Here are a small network's activations along a few directions, averaged over the inputs that share one value of a field.
Related values have similar rows: they may be neighbours, one step apart, or belong to one group.
In the rows, 500 means zero.
Strong random noise was added to every row along 5 fixed directions; ignore it. To show where, here is one row again and again, with new noise each time:
602, 520, 496, 225, 396, 210, 511, 475, 354, 501, 516, 479, 561, 689, 352, 574, 534, 542
653, 479, 275, 656, 318, 663, 577, 376, 423, 339, 471, 575, 547, 320, 227, 579, 691, 360
846, 685, 439, 468, 525, 350, 677, 272, 766, 305, 434, 538, 599, 684, 548, 256, 605, 402
941, 556, 503, 403, 527, 240, 753, 497, 895, 472, 463, 538, 558, 560, 267, 334, 590, 366
302, 556, 433, 652, 545, 697, 565, 251, 441, 356, 506, 440, 443, 526, 635, 446, 444, 474
707, 508, 424, 478, 453, 372, 695, 483, 601, 400, 540, 558, 520, 491, 279, 476, 561, 419
528, 616, 435, 806, 588, 952, 478, 67, 791, 456, 235, 351, 504, 440, 676, 274, 601, 306


FOVA, 12 values:
risa: 944, 694, 164, 583, 184, 399, 374, 450, 341, 226, 374, 884, 748, 556, 421, 380, 886, 619
gik: 478, 444, 856, 143, 804, 235, 467, 509, 863, 866, 342, 271, 447, 612, 572, 334, 409, 684
lugul: 519, 408, 412, 622, 621, 318, 637, 685, 561, 321, 706, 619, 393, 533, 590, 574, 445, 410
kosuk: 353, 476, 687, 399, 488, 504, 536, 572, 387, 509, 608, 524, 540, 513, 633, 420, 339, 797
fasem: 151, 420, 536, 642, 521, 616, 323, 750, 457, 591, 639, 512, 406, 445, 605, 628, 231, 476
tev: 573, 362, 386, 447, 483, 326, 765, 637, 569, 440, 654, 550, 447, 359, 262, 600, 458, 502
kem: 489, 369, 486, 578, 326, 324, 737, 871, 473, 553, 681, 697, 471, 500, 292, 636, 415, 593
munen: 653, 682, 641, 346, 521, 330, 314, 607, 459, 572, 471, 518, 604, 792, 841, 360, 569, 584
bes: 598, 469, 496, 561, 583, 600, 559, 564, 685, 507, 529, 457, 480, 271, 408, 503, 523, 217
mosum: 556, 666, 521, 621, 657, 792, 433, 293, 549, 421, 433, 454, 543, 348, 706, 318, 653, 339
tizur: 538, 674, 353, 521, 207, 738, 288, 283, 377, 314, 368, 542, 652, 479, 574, 562, 589, 577
lidum: 302, 389, 680, 583, 860, 399, 551, 682, 496, 568, 607, 511, 310, 540, 712, 479, 284, 536
The values of FOVA form a network in which each value has 3 neighbours.
Question: How many steps from neighbour to neighbour lead from bes to risa, at the fewest?
Answer: 4
A value of FOVA combines one of 2 hidden first parts with one of 6 second parts; all combinations occur once.
Question: Changing only the second part turns tev into lugul. gik has the same second part as tev; what does that change turn gik into?
Answer: lidum
Question: Changing only the second part turns munen into kosuk. fasem has the same second part as munen; what does that change turn fasem into?
Answer: tizur

FAL, 12 values:
met: 476, 514, 435, 588, 588, 535, 638, 457, 587, 402, 544, 480, 432, 525, 442, 470, 472, 425
gaki: 386, 466, 407, 462, 330, 588, 363, 453, 81, 500, 481, 524, 530, 485, 428, 666, 571, 677
puza: 450, 401, 559, 240, 411, 355, 475, 528, 413, 635, 563, 444, 551, 521, 337, 564, 472, 557
sib: 463, 550, 507, 545, 530, 480, 500, 435, 504, 514, 475, 506, 479, 470, 513, 445, 509, 625
lun: 504, 509, 553, 488, 601, 423, 424, 439, 566, 545, 451, 464, 477, 565, 617, 440, 553, 396
ruli: 444, 461, 487, 568, 533, 495, 632, 742, 417, 393, 687, 552, 446, 396, 450, 614, 410, 495
kozer: 604, 520, 473, 468, 501, 491, 514, 478, 644, 503, 470, 443, 499, 580, 407, 518, 498, 416
suv: 642, 535, 413, 698, 580, 533, 694, 411, 547, 224, 543, 621, 487, 383, 597, 379, 623, 384
nupe: 569, 583, 516, 462, 350, 424, 328, 432, 431, 519, 401, 540, 625, 680, 638, 484, 555, 565
desiv: 490, 428, 470, 443, 363, 467, 380, 607, 408, 623, 458, 545, 505, 557, 462, 616, 519, 543
solop: 432, 487, 462, 562, 511, 641, 385, 570, 376, 496, 521, 519, 529, 335, 463, 582, 487, 484
rafer: 317, 490, 529, 521, 521, 559, 708, 524, 511, 389, 654, 529, 421, 431, 563, 461, 313, 540
A value of FAL combines one of 2 hidden first parts with one of 6 second parts; all combinations occur once.
Question: Changing only the second part turns kozer into lun. met has the same second part as kozer; what does that change turn met into?
Answer: suv
Question: Changing only the second part turns sib into desiv. gaki has the same second part as sib; what does that change turn gaki into?
Answer: nupe
